Here are a small network's activations along a few directions, averaged over the inputs that share one value of a field.
Related values have similar rows: they may be neighbours, one step apart, or belong to one group.
(in the rows, 500 means zero)
Strong random noise was added to every row along 8 fixed directions; ignore it. To show where, here is one row again and again, with new noise each time:
[500 559 378 410 534 509 633 592 361 509 490 481 414 415 476 589 381 601
 450 555 511 421]
[506 511 108 569 563 540 519 690 531 359 381 450 729 553 590 652 440 536
 477 533 250 470]
[353 528 293 646 491 481 325 607 472 544 481 576 724 544 455 390 632 533
 725 598 425 531]
[418 463 622 590 544 414 521 555 561 276 710 517 476 482 518 677 576 377
 387 557 485 520]
[440 559 450 462 495 628 465 457 407 595 581 394 302 483 569 423 378 665
 479 424 387 559]
[590 400 465 559 476 583 627 516 643 463 568 356 419 480 567 540 580 439
 408 513 747 540]
[254 638 490 470 446 465 418 573 402 506 674 543 336 466 465 461 451 552
 667 619 487 629]
[472 493 570 527 623 841 399 446 410 633 669 503 247 339 444 559 524 768
 365 475 514 423]
[402 461 529 647 525 305 454 559 519 319 600 549 690 560 515 550 617 357
 499 537 375 499]
[408 518 487 459 499 493 595 475 432 431 637 382 336 476 607 539 396 535
 374 476 424 496]


Field E:
e1: [465 481 720 497 416 529 433 327 568 604 544 527 455 498 486 284 613 459
 592 483 665 550]
e7: [388 614 549 400 475 360 589 565 403 367 600 531 364 466 543 641 430 428
 512 573 518 516]
e11: [591 667 462 457 436 554 394 650 575 521 485 522 361 520 394 598 437 481
 714 550 551 751]
e2: [449 424 343 482 413 563 585 468 668 469 467 386 488 638 652 396 441 412
 515 482 589 609]
e3: [470 531 468 504 426 426 509 430 410 584 403 501 635 516 538 376 549 491
 597 479 482 420]
e8: [365 497 535 503 551 607 383 444 505 476 532 623 528 490 502 518 468 562
 512 525 366 466]
e5: [558 487 629 461 528 544 509 468 535 431 502 526 469 393 524 611 571 454
 403 529 581 461]
e12: [505 625 321 449 500 671 435 561 494 526 478 431 371 511 553 576 297 659
 536 413 311 676]
e17: [269 490 654 552 528 467 341 467 450 493 625 656 466 481 426 419 530 532
 577 605 480 525]
e15: [649 581 756 420 549 493 383 582 530 488 423 696 459 438 342 616 447 488
 593 519 424 567]
e10: [385 523 503 512 538 663 469 424 464 597 604 471 351 441 454 496 528 638
 442 517 509 414]
e16: [521 626 464 304 529 578 579 590 468 403 504 557 318 347 444 782 322 570
 373 578 365 437]
e13: [532 470 360 617 571 708 224 579 570 691 390 577 666 522 358 421 624 613
 672 540 542 562]
e9: [581 504 568 507 537 651 276 595 765 432 481 640 505 524 388 648 523 470
 580 514 428 640]
e4: [451 574 360 403 490 493 520 639 509 547 383 692 580 500 329 560 489 512
 656 664 638 469]
e6: [602 619 238 420 473 562 513 582 473 494 292 408 508 529 603 543 353 575
 547 479 363 554]
e14: [653 430 395 511 659 413 560 492 365 463 268 528 829 620 525 584 361 576
 290 295  82 289]
E is arranged as a ring.
List every value one step from e10, in the order listed. -> e12, e13
List every value one step from e3, in the order listed. -> e5, e6
List every value one step from e15, in the order listed. -> e1, e16
List every value one step from e17, in the order listed. -> e2, e14
